B =
[[122 140 115 118 140 131 141 127 142]
 [135 116 140 138 117 126 116 130 115]
 [134 148 106 115 149 136 149 142 153]
 [134 112 145 141 112 124 111 127 110]
 [142 124 131 134 126 130 124 141 126]
 [130 151 102 111 153 136 152 139 156]
 [130 131 124 126 131 130 131 131 132]
 [138 128 127 130 129 131 128 138 130]
 [144 126 128 133 128 131 126 143 128]
 [131 151 102 111 153 136 153 140 157]
 [132 111 146 141 111 123 110 125 108]]
Indices start at 0.
What is the entry in row 2 and column 0? 134
What is the entry in row 0 and column 2? 115
What is the top-right entry? 142
The entry at row 0, column 1 -> 140
What is the entry in row 1 and column 0? 135
The entry at row 1, column 2 -> 140
The entry at row 0, column 0: 122
The centre entry: 153
What is the entry directly above the centre entry? 126
What is the entry just right of the centre entry? 136
What is the entry just left of 139? 152
The entry directly below the largest entry is 108
What is the entry just left of the centre entry? 111
The bottom-left entry: 132
What is the entry just left of 133? 128
The entry directly below the centre entry: 131
The entry in row 2 and column 1 is 148
What is the entry just left of the largest entry? 140

[[124 128 133 124 123 127 127 123 130]
 [125 129 129 125 126 128 128 125 128]
 [115 147 123 117 152 151 154 147 116]
 [132 124 132 131 120 123 122 121 134]
 [131 122 130 131 119 121 120 121 132]
 [111 112 155 112 131 116 117 135 106]
 [125 129 132 125 125 129 129 125 130]
 [145 148 103 144 121 143 141 116 156]
 [152 119 122 149 117 116 115 120 144]
 [130 129 133 127 128 130 131 128 135]
 [146 123 114 148 146 123 124 149 118]]
Indices start at 0.
The largest entry: 156
Which number is the entry just right of the centre entry?
A: 116
The bottom-left entry is 146
Which number is the entry in the top-left corner?
A: 124
Which number is the entry directly above the centre entry?
A: 119
The entry in row 1 and column 0 is 125
Which number is the bottom entry of the column that holds the smallest entry?
A: 114
The entry just left of the largest entry is 116
The entry at row 0, column 2: 133
The entry just left of the centre entry is 112
Which number is the minimum?
A: 103
Which number is the entry in the top-right corner?
A: 130
The entry at row 2, column 0 -> 115
The entry at row 2, column 1 -> 147
The entry in the bottom-right corner: 118
The centre entry is 131
Which number is the entry in row 1 and column 1?
A: 129
The entry directly above the largest entry -> 130
Which number is the entry directly below the smallest entry?
A: 122
The entry at row 0, column 1 is 128
The entry directly below the centre entry -> 125
The entry directly below the largest entry is 144

Questions about the matrix below. Indices start at 0.
1) Give the entry in row 0 and column 2.
2) Give the top-right entry.
3) Give the entry in row 1 and column 2.
4) Give the entry in the top-left corner.
5) Give the entry in row 2 and column 0.
6) Give the entry in row 0 and column 1.
7) Give the entry in row 1 and column 0.
[[128 126 105 119 114 142 154 131 138 117]
 [144 111 127 124 126 121 126 134 131 137]
 [132 128 132 134 132 128 125 124 132 127]
 [129 133 145 126 122 113 136 126 124 134]
 [148 105 125 124 127 121 132 137 135 142]
 [126 127 135 139 129 135 130 124 126 124]
 [132 138 125 131 132 137 133 128 119 142]
 [121 134 143 122 106 115 130 118 126 122]
 [122 115 139 151 139 134 129 113 136 121]
 [127 124 130 130 126 134 129 128 129 127]
 [130 130 126 126 134 129 128 126 122 134]
 [122 116 137 150 138 132 129 112 136 120]
 [118 120 113 122 116 140 109 130 123 117]
 [126 132 105 125 117 135 143 120 137 114]]
1) 105
2) 117
3) 127
4) 128
5) 132
6) 126
7) 144

Questions about the array below. Indices start at 0.
1) What is the entry in the bottom-left corner?
2) What is the top-left entry?
3) What is the entry in row 1 and column 0?
4) What is the entry just left of 103?
5) What is the entry in row 2 and column 0?
6) What is the entry in row 2 and column 2?
7) What is the entry just right of the smallest entry?
8) What is the entry at row 0, column 2?
[[138 128 121 138 139 114 143 128 139 120 111]
 [137 133 138 115 116 148 128 130 117 127 143]
 [113 123 128 129 133 103 116 136 140 134 125]
 [119 127 139 116 117 134 111 134 122 136 146]
 [140 124 126 152 131 146 131 119 122 130 121]]
1) 140
2) 138
3) 137
4) 133
5) 113
6) 128
7) 116
8) 121

Questions about the array below. Counting starts at 0.
1) Give the entry in row 1 and column 0.
2) Give the entry in row 2 and column 0.
3) Give the entry directly below 106.
4) Give the entry in row 0 and column 1.
5) Give the entry directly below 124.
6) Give the bottom-left entry.
7) Give the minimum.
8) Give the entry at row 0, column 2.
[[110 109 145 133 125]
 [126 103 126 126 123]
 [106 150 138 135 142]
 [139 102 108 120 124]
 [107 123 142 133 131]
 [120 149 119 128 144]]
1) 126
2) 106
3) 139
4) 109
5) 131
6) 120
7) 102
8) 145

array([[125, 125, 129, 128, 126, 123, 133, 132, 125, 128, 131, 133, 127,
        128],
       [128, 128, 133, 128, 126, 131, 128, 129, 125, 127, 129, 134, 126,
        130],
       [128, 123, 116, 132, 125, 127, 137, 124, 115, 127, 126, 139, 131,
        113],
       [131, 129, 139, 128, 125, 136, 126, 132, 125, 122, 126, 136, 127,
        138],
       [124, 126, 132, 125, 122, 123, 131, 127, 128, 131, 133, 124, 121,
        133],
       [125, 126, 129, 127, 125, 125, 133, 127, 125, 129, 130, 130, 124,
        131],
       [126, 125, 125, 129, 125, 125, 135, 129, 123, 132, 131, 134, 128,
        116],
       [128, 133, 150, 124, 127, 136, 121, 134, 133, 131, 130, 128, 122,
        145],
       [125, 124, 126, 130, 128, 123, 136, 132, 122, 131, 131, 136, 129,
        117],
       [126, 125, 126, 129, 127, 124, 134, 130, 122, 132, 132, 134, 127,
        118],
       [123, 127, 135, 126, 127, 123, 131, 132, 130, 137, 135, 129, 123,
        125],
       [124, 125, 131, 129, 128, 124, 134, 133, 127, 133, 134, 134, 127,
        117],
       [127, 129, 143, 126, 125, 131, 126, 134, 130, 127, 130, 131, 124,
        140],
       [127, 129, 134, 126, 126, 132, 127, 126, 127, 132, 130, 129, 123,
        131],
       [127, 125, 124, 130, 126, 128, 131, 126, 121, 127, 128, 137, 127,
        121],
       [130, 128, 128, 128, 123, 133, 127, 124, 120, 125, 124, 135, 126,
        130]])
Find the entry just right of the largest entry.
A: 124
The entry just left of the largest entry is 133
Find the entry just left of the smallest entry.
A: 131

Questions about the row below.
1) Give the entry just left of 124.
2) Give the entry just left of the largest entry.
3) Give the entry just left of the smallest entry.
[140 129 131 119 147 127 133 130 124 132 127 128 107]
1) 130
2) 119
3) 128

Questions about the table below. Rows and columns are numbered from 0.
1) Find the bottom entry of the column that holds the smallest entry.
2) Find the top-left entry.
3) Find the entry in row 2 and column 0.
4) Find the entry in the bottom-right corner.
5) Find the entry in the bottom-left corner.
6) Find the entry in row 0 and column 1.
[[139 123 114 136 131 124 135]
 [127 132 123 146 123 122 125]
 [121 147 134 109 123 127 128]
 [146 122 145 125 119 120 113]
 [145 126 121 124 124 124 123]
 [146 145 110 127 121 121 118]
 [131 142 104 120 136 131 136]
 [128 137 136 126 124 124 137]
 [115 122 121 140 132 127 129]
 [133 116 128 131 127 130 133]
 [120 147 130 137 122 122 120]]
1) 130
2) 139
3) 121
4) 120
5) 120
6) 123

103  153  134  151
The entry just right of 103 is 153
The 3rd largest entry: 134
What is the entry just left of 153?
A: 103

Read these off the array that follows.
1) Read off the entry just right of 140.
2) Read off the entry in the bottom-right corner.
3) Read off the first entry in reading order.
4) Read off the entry directly above 127.
5) Read off the 2nd entry on the diagonal from the top-right corner.
6) Read off the 5th-last entry, reading row by row.
7) Read off the entry just left of the smallest entry.
8) Read off the bottom-left entry.
[[128 112 128 152 124 132 154 136 125 144 118 140 116 130]
 [112 128 136 128 133 141 141 127 100 148 138 154 116 136]]
1) 116
2) 136
3) 128
4) 136
5) 116
6) 148
7) 127
8) 112

Questions about the grid below.
1) Read off the largest entry in the first row.
2) Read off the entry directly above the centre entry.
3) Read off the centre entry.
4) Read off the entry directly above 147.
5) Read off the entry in the top-right corner.
6) Read off the bottom entry of the column that holds the largest entry.
7) Read off the bottom-right entry.
8) Read off the entry directly below the smallest entry.
[[127 127 121 117 127 129 134 117 151 111 131 139 144 132 116]
 [150 133 141 112 140 119 144 124 144 126 133 147 145 122 120]
 [124 120 124 140 129 127 140 129 116 118 130 133 124 122 118]]
1) 151
2) 117
3) 124
4) 139
5) 116
6) 116
7) 118
8) 126

Questions about the array below.
1) Find the last entry, reading row by row.
2) Find the entry just left of the smallest entry.
3) Find the entry in the top-right corner.
4) Find the 4th entry from the end, reading row by row.
5) Find the last entry of the largest entry's row.
6) Find the entry just right of the smallest entry.
7) Find the last entry of the smallest entry's row.
8) Find the entry directly below the smallest entry.
[[133 122 138 143 123]
 [133 122 133 154 133]
 [127 126 122 150 125]
 [127 115 131 140 130]
 [133 119 126 151 131]
 [130 122 129 148 132]]
1) 132
2) 127
3) 123
4) 122
5) 133
6) 131
7) 130
8) 119
